These are the activations of a small network on made-up records, seen along a few directions, one row for each record.
Here are examples, each followed by its value of one field, L.
The largest differences between rows may come from other fields.
In the rows, 500 means zero.
Random noise pushes rows far along 11 fixed directions. That doesn't count. These rows show it; they differ only by the noise:
[322 430 544 673 546 656 579 497 269 365 590 430 433 523 437 608 385 574
 344 669 535 498 485 413 395 486 492 543]
[433 524 512 480 652 359 357 705 434 284 343 537 486 665 556 542 556 664
 339 555 580 364 502 132 623 631 156 407]
[424 574 448 599 382 703 562 444 509 418 697 359 569 471 567 474 506 542
 491 213 595 538 578 636 380 486 694 616]
[374 471 562 364 525 435 507 440 595 423 439 447 422 506 555 398 550 470
 517 609 495 483 528 558 525 622 438 452]
[645 750 362 381 605 242 714 452 577 530 358 756 593 471 412 627 283 520
 541 566 201 557 471 493 457 497 461 585]
[312 537 402 587 623 543 592 612 553 325 439 542 385 591 482 659 410 598
 383 689 472 472 430 365 436 547 520 565]
[371 465 404 472 420 537 493 590 570 555 421 393 403 499 677 506 567 504
 656 495 545 610 272 557 410 326 611 618]
[359 370 340 549 662 447 677 574 460 486 375 601 523 614 377 669 297 566
 417 636 408 649 400 573 367 544 654 632]
[603 481 641 604 350 494 534 339 174 606 695 476 531 363 444 465 476 489
 542 512 401 572 447 471 476 434 421 537]
[347 364 519 650 412 545 585 513 344 425 563 494 419 514 435 558 526 516
 500 601 444 616 484 598 426 527 709 607]
[375 486 294 501 798 443 443 704 666 380 300 561 437 699 533 598 377 590
 368 614 586 413 462 372 515 652 472 470]
[567 484 431 633 527 564 370 564 407 435 566 502 553 563 493 497 490 518
 430 330 606 426 637 498 554 573 591 481]
[450 318 617 376 590 546 625 225 405 601 497 471 466 402 353 443 297 337
 455 802 404 532 512 698 456 516 478 449]

[640 651 422 585 401 398 314 640 653 612 487 576 334 440 648 431 666 436
 717 572 498 421 453 480 625 442 558 447]  l16
[266 446 395 630 619 527 549 583 550 529 584 321 451 578 623 489 420 632
 479 507 635 636 314 508 320 581 530 565]  l9
[384 300 584 665 390 483 540 570 160 644 595 385 566 487 525 490 540 659
 514 489 545 705 233 411 385 388 397 592]  l7
[410 362 538 526 536 576 549 488 667 463 525 563 425 513 325 528 530 472
 393 664 456 452 504 498 560 631 547 485]  l14
[382 450 618 253 566 237 532 518 518 443 302 467 597 569 551 385 577 548
 496 576 499 544 543 510 521 581 196 403]  l13
[550 484 468 585 404 524 390 649 495 640 446 528 364 428 560 507 578 422
 662 646 516 482 376 529 527 247 589 486]  l11
[426 411 491 459 591 383 454 619 414 340 374 515 587 676 505 514 554 584
 428 411 562 525 619 500 530 672 477 467]  l8
[535 452 494 332 495 467 454 465 563 680 383 423 555 465 592 416 506 421
 635 495 547 555 401 610 481 321 420 483]  l13
[341 415 463 528 465 601 631 487 600 474 518 435 465 505 481 511 488 465
 540 514 521 608 485 736 379 471 771 600]  l6
[540 407 337 811 519 741 408 650 630 548 682 564 434 553 387 616 527 580
 368 443 578 406 378 291 564 559 621 534]  l11
[394 478 511 451 552 660 450 450 453 370 445 325 460 528 573 472 439 406
 482 542 666 453 709 684 449 458 627 440]  l10
[525 495 633 531 368 607 525 451 474 363 622 530 519 463 372 511 604 513
 383 452 440 420 565 324 595 522 374 492]  l1
[449 629 577 444 374 531 588 384 689 363 629 474 536 455 509 414 649 505
 466 333 464 448 643 545 545 649 514 520]  l2
[302 487 465 678 484 713 331 592 565 480 640 243 248 496 739 438 603 514
 566 590 743 408 390 466 446 478 630 480]  l2
[643 592 370 516 587 442 399 585 336 723 405 452 611 468 640 487 329 523
 604 419 638 546 421 548 409 242 426 480]  l12
[672 574 626 343 329 557 462 422 481 503 435 563 554 372 480 461 604 373
 549 453 425 420 598 533 632 252 439 451]  l7
[675 760 330 860 572 448 385 634 423 403 684 603 471 570 507 623 436 635
 459 380 515 406 615 280 550 697 613 513]  l3
[600 512 471 327 517 316 582 448 526 780 399 501 631 436 523 444 399 481
 617 488 437 608 311 573 436 366 340 516]  l15
[425 266 609 475 469 654 498 501 436 514 433 471 440 506 380 554 544 445
 392 715 525 465 384 412 550 358 391 487]  l15
[418 375 579 398 416 576 663 434 484 407 408 540 525 492 338 636 522 472
 421 608 359 610 444 477 503 409 499 628]  l3
[564 602 567 349 691 324 514 313 538 545 547 466 562 503 548 335 375 487
 491 502 514 443 613 516 517 776 277 365]  l8
[582 439 581 575 462 373 477 496 381 437 494 674 507 485 318 492 558 476
 446 621 384 471 714 528 639 651 515 422]  l12
[499 438 414 388 505 227 502 595 606 556 424 565 615 622 555 483 639 678
 534 250 443 666 271 283 547 704 320 616]  l4
[332 379 589 521 539 682 570 462 509 298 496 474 396 549 364 596 489 457
 316 747 502 442 590 458 529 571 516 498]  l10
[511 572 444 639 627 420 403 542 407 360 614 512 511 617 517 443 433 534
 442 384 610 439 828 623 496 817 678 423]  l5
[651 566 356 547 659 506 445 488 384 641 452 556 474 463 494 595 239 430
 544 615 476 470 455 514 448 365 568 493]  l4
[529 403 489 622 516 682 437 545 285 430 561 499 546 554 421 612 432 506
 342 441 587 447 546 381 514 424 505 513]  l5
[548 534 559 657 474 305 401 565 419 444 592 540 450 536 508 409 611 562
 543 495 498 463 607 455 597 729 498 415]  l6
[591 233 461 338 345 413 571 570 686 637 337 680 670 542 305 573 700 533
 500 319 315 665 239 407 638 432 449 654]  l14
[590 602 490 689 418 484 594 509 240 442 657 564 659 502 394 591 425 627
 447 288 435 580 574 421 414 487 523 594]  l1
[556 356 467 407 629 501 518 424 506 708 468 488 671 506 414 449 352 499
 415 466 558 555 438 542 482 515 338 471]  l16
[504 460 546 358 588 608 286 413 708 512 481 342 415 469 607 308 542 333
 508 527 674 341 609 590 625 544 426 302]  l9

Here are new rows. What is L for each?
[508 406 548 488 362 333 515 488 316 612 454 464 475 466 553 455 574 430
 703 572 430 703 446 688 459 435 621 554]  l10
[565 602 518 358 577 356 537 356 446 558 515 401 679 508 570 381 388 524
 532 330 549 581 609 612 429 621 378 474]  l10
[568 591 565 635 441 382 411 562 493 463 630 547 456 484 490 454 637 593
 506 482 478 413 531 305 607 658 383 434]  l14
[445 344 510 443 350 514 502 641 603 345 332 641 441 571 404 607 743 422
 523 513 380 521 551 542 646 470 696 582]  l8
[601 454 606 532 282 515 564 396 352 533 606 535 584 394 389 486 581 429
 560 397 360 633 550 620 514 388 600 594]  l9
[513 509 309 499 726 323 656 649 606 455 358 729 741 650 310 643 322 669
 273 419 427 550 554 441 489 679 416 543]  l12
[424 426 481 715 444 608 465 630 561 429 655 521 448 582 416 569 615 623
 393 422 527 491 412 296 544 635 520 569]  l1
[593 609 299 593 546 392 356 832 817 389 328 760 398 632 477 662 658 590
 485 515 442 338 407 162 713 547 499 501]  l14
[146 402 594 443 586 702 709 347 599 377 543 315 428 489 478 487 391 498
 338 738 560 502 489 624 332 560 494 510]  l2
[582 514 587 563 313 379 386 567 404 560 616 476 603 472 566 384 736 608
 546 286 546 537 472 358 593 550 285 475]  l16
[645 529 410 554 526 685 532 480 465 635 544 504 663 469 414 592 324 491
 406 365 563 450 434 455 455 272 459 548]  l15
[606 659 454 794 499 381 616 563 395 515 670 689 524 470 341 621 402 611
 456 547 340 498 523 415 475 586 553 540]  l14
[473 582 480 605 608 526 566 422 501 504 665 427 515 486 479 488 347 570
 443 485 540 487 538 500 404 639 504 485]  l6
[583 466 533 496 484 641 418 466 598 615 546 504 484 425 454 449 510 431
 475 539 554 381 444 427 587 403 389 422]  l11
[203 521 498 548 621 514 711 460 532 363 595 373 444 572 518 489 382 614
 423 596 543 607 520 610 273 693 560 547]  l1
[555 528 556 406 454 352 368 485 593 452 509 507 438 522 598 403 685 534
 543 426 482 466 484 328 627 696 342 448]  l4
